Each row below holds a small network's activations on one record, seen along a few directions.
Each row is followed by the record's values for the fields V, B, T, U, N, L, K.
Not every record has every field; a missing one is left out.
Other fields move the rows too, some of them a lot.
In the rows, zero is written as 500.
Random noise pushes rows far along 2 fixed directions. That doesn't count. These rows show it; they differ only by the noise:
[331 443 466 677 622 247 390 414 503 503 399 763 669 502 582 397 470 130
 574 378 312 589 367]
[530 607 630 500 483 377 412 663 476 406 237 409 770 485 522 393 412 481
 680 328 372 676 366]
[466 620 592 417 636 315 392 700 482 338  67 369 772 614 766 420 480 474
 667 352 405 719 329]
[589 602 665 563 354 431 429 641 471 459 370 431 771 380 321 371 355 498
 693 306 348 644 396]

[566 593 555 375 455 655 528 540 460 455 408 242 443 495 563 555 508 753
 363 489 621 470 555] => (V v1; B b1; T t2; U u1; N n1; L l2)
[314 401 337 704 569 497 615 214 483 653 754 695 528 350 419 493 595 208
 362 490 396 374 542] => (V v1; B b1; T t2; U u2; N n2; L l2; K k1)
[320 459 470 578 683 292 363 377 561 481 471 724 505 483 754 501 496 262
 516 483 430 493 545] => (B b1; T t2; U u2; N n1; L l2; K k2)
[501 346 432 554 443 443 495 242 566 672 716 656 540 300 421 571 474 358
 457 531 417 470 486] => (V v2; B b2; T t1; U u2; N n1; L l2; K k2)
[386 503 358 565 589 426 528 329 409 658 479 555 520 627 667 563 567 400
 420 543 348 589 552] => (V v2; B b2; T t2; U u1; N n1)
[522 690 551 549 628 469 436 630 504 311 348 343 526 645 501 472 533 608
 580 477 597 614 501] => (V v1; B b2; T t2; U u2; N n2; L l1; K k1)
[546 486 621 787 294 414 430 470 368 489 734 624 569 420 132 523 288 445
 584 321 378 495 507] => (V v2; B b2; T t2; U u1; N n1; L l2; K k2)
[546 425 430 596 473 485 535 290 563 624 688 700 471 386 421 500 562 395
 496 503 396 461 437] => (V v2; B b2; T t1; U u2; N n2; L l1)
[447 599 541 521 469 347 471 474 429 516 418 574 662 517 587 458 494 394
 557 363 290 629 533] => (V v2; B b1; T t2; U u1; N n1; L l1; K k1)
[358 228 423 762 539 311 457 216 561 550 730 937 387 431 514 396 513 110
 446 510 403 456 432] => (V v1; B b2; T t1; U u2; N n1; L l1)
[407 334 365 663 607 410 423 453 474 486 645 730 357 564 438 478 512 280
 426 516 589 457 481] => (V v1; B b2)
[600 471 583 445 346 613 466 580 500 487 595 521 528 383 356 444 451 582
 563 507 536 421 562] => (B b1)
[507 514 476 464 512 598 512 539 456 505 478 404 370 542 544 493 537 590
 388 459 575 461 519] => (V v1; B b1; T t2; U u1)
[271 332 314 491 770 376 440 343 541 514 483 831 406 616 851 497 636 187
 397 644 527 379 513] => (B b1)
[314 509 436 560 700 330 380 394 474 446 338 656 703 576 703 579 571 331
 464 439 383 595 442] => (V v2; B b1; T t2; U u2; N n1; L l2; K k1)
[456 506 440 601 465 541 501 440 499 642 601 478 593 458 311 499 453 509
 490 507 372 616 594] => (B b2; T t2; U u2; N n1)
[472 478 424 597 343 539 495 229 485 731 784 626 455 261 377 506 436 322
 358 516 311 378 623] => (V v1; B b1; T t2; U u1; N n1; L l2; K k2)
[510 469 621 602 465 454 487 505 495 400 511 596 601 504 469 407 425 518
 606 368 475 488 481] => (V v2; B b1; T t2; U u2; N n1; L l1)
[579 478 650 311 455 557 455 475 655 506 466 477 540 386 545 477 500 512
 646 558 576 422 465] => (V v1; B b1; T t1; U u2; N n2; L l1; K k2)
[403 391 457 560 581 413 413 473 521 446 508 763 412 546 560 467 486 358
 525 471 613 383 466] => (V v2; B b1; T t2)
[495 465 523 491 456 530 458 557 530 466 519 602 448 475 457 453 453 502
 544 491 611 392 528] => (B b1; T t2)
[482 509 431 458 515 550 529 409 517 574 490 529 544 456 658 482 564 556
 488 518 421 478 549] => (V v2; B b1; T t2; U u2)
[606 506 469 601 335 557 588 410 412 629 727 428 404 359  88 450 501 488
 477 407 478 511 550] => (V v1; B b2; T t2; U u1; N n2; L l1; K k1)
[386 524 384 606 748 345 410 527 500 406 449 471 356 808 613 512 556 418
 362 477 558 568 536] => (V v1; B b2; T t2; U u1; N n1; L l1; K k2)
[572 609 557 576 409 554 519 716 414 447 568 294 383 571 244 450 409 713
 540 417 637 562 544] => (V v1; B b2; T t2; U u1)
[389 500 479 657 610 335 420 497 416 519 562 547 521 603 402 617 454 426
 443 446 424 549 503] => (V v2; B b2; T t2; U u1; N n1; L l2; K k2)
[527 546 530 645 467 493 490 615 438 375 546 398 404 516 299 544 412 532
 543 399 522 441 502] => (V v1; B b2; T t2; U u1; N n2; L l2; K k2)
[643 478 561 558 356 559 465 666 444 439 633 454 458 446 178 456 404 637
 548 458 607 507 519] => (B b2)
[290 545 370 508 831 314 583 454 413 545 265 502 506 726 756 521 626 199
 482 526 420 641 473] => (V v1; B b2; T t2; U u1; N n2; L l1; K k1)
[459 478 321 659 447 546 552 283 511 744 751 580 321 435 274 501 556 328
 399 525 405 450 656] => (V v1; B b2; T t2; U u1; N n2; L l1)
[470 500 478 608 570 432 518 563 408 487 496 477 641 529 372 496 461 522
 598 364 345 659 405] => (V v2; B b2; T t2; U u2; N n2)
[527 647 560 446 519 419 522 570 483 344 273 401 747 455 727 555 522 573
 644 522 388 590 371] => (V v2; B b2; T t1; U u2; N n2; L l2; K k1)
[378 546 463 588 780 415 443 618 474 317 391 396 430 689 608 569 541 503
 520 434 651 610 469] => (V v1; B b2; T t2; U u2; N n2; L l2)
[395 452 496 680 583 429 532 358 491 608 597 775 589 430 509 471 496 298
 617 445 334 454 480] => (V v2; B b1; T t2; U u2; N n2)
[598 493 641 491 428 508 425 575 586 321 445 488 510 544 482 474 454 657
 600 463 653 533 448] => (V v2; B b2; T t1; U u2; N n1; L l1)
[665 553 653 445 229 663 515 577 538 525 650 420 467 341 140 532 411 727
 588 535 555 465 484] => (V v2; B b2; T t1; U u1; N n2)

Which values does each new row have?
[542 513 545 430 415 488 478 401 454 635 462 548 608 454 459 511 447 491
 522 422 360 550 497] => (V v2; B b1; T t2; U u1; N n1; L l1)
[508 592 428 356 688 463 517 628 437 450 260 357 586 710 847 574 597 570
 532 554 514 635 497] => (V v2; B b2)
[431 656 404 556 605 352 552 477 420 601 369 429 766 543 542 467 482 388
 513 447 200 771 490] => (V v2; B b2; T t2; U u2; N n1; L l1; K k1)
[477 484 477 658 554 454 457 660 414 447 571 482 429 607 290 467 438 501
 511 400 587 590 507] => (V v1; B b2; T t2)
[627 578 610 619 395 512 490 719 435 400 555 376 516 509 240 453 388 738
 649 319 577 624 511] => (V v2; B b2; T t2; U u2)
[482 512 509 428 594 472 447 666 462 390 383 467 488 618 567 493 497 601
 517 412 607 533 469] => (V v2; B b1; T t2)
[510 336 589 458 458 382 490 358 628 488 529 721 558 435 728 425 516 371
 574 485 469 362 429] => (V v2; B b1; T t1; U u2; N n1; L l1; K k2)
[323 344 460 601 677 263 388 314 600 559 541 883 546 552 649 487 461 140
 507 432 391 471 463] => (V v2; B b1; T t2; U u2; N n1; L l1; K k2)
[506 510 543 432 496 513 608 491 468 438 447 326 477 557 680 530 481 537
 486 602 567 456 520] => (V v1; B b2; T t1; U u1; N n1; L l2; K k2)
[474 430 447 418 656 519 455 535 508 445 387 549 399 584 733 512 573 435
 401 545 644 428 469] => (V v1; B b1)
[473 490 531 453 518 379 428 441 586 518 417 640 540 558 654 565 488 359
 568 534 379 553 501] => (V v2; B b2; T t1; U u1; N n1; L l1; K k2)
[527 544 442 416 564 532 521 618 476 474 438 388 481 588 572 501 529 587
 485 597 571 530 556] => (B b2)
[459 659 465 172 666 607 539 723 493 448 128 142 559 715 863 562 586 714
 447 544 552 605 481] => (V v1; B b1; T t2; U u1)
[488 598 605 396 415 479 476 461 504 436 419 548 559 315 693 482 550 431
 617 540 396 441 455] => (V v1; B b1; T t1; U u1; N n2; L l2; K k1)
[535 545 568 391 481 461 501 529 558 375 395 407 455 650 639 499 611 622
 489 574 726 482 484] => (V v2; B b2; T t1; U u1; N n1; L l1; K k1)
[724 690 677 414 433 557 487 880 385 341 293 167 599 613 398 515 395 888
 692 350 634 678 466] => (V v2; B b2; T t2)
[495 479 417 403 497 548 530 485 534 501 455 446 323 541 648 516 582 591
 380 649 609 416 474] => (V v1; B b2; T t1; U u1)
[414 457 348 518 650 449 568 271 472 687 490 525 524 672 609 596 589 389
 369 604 417 491 565] => (V v2; B b2; T t2; U u1; N n1; L l1; K k2)
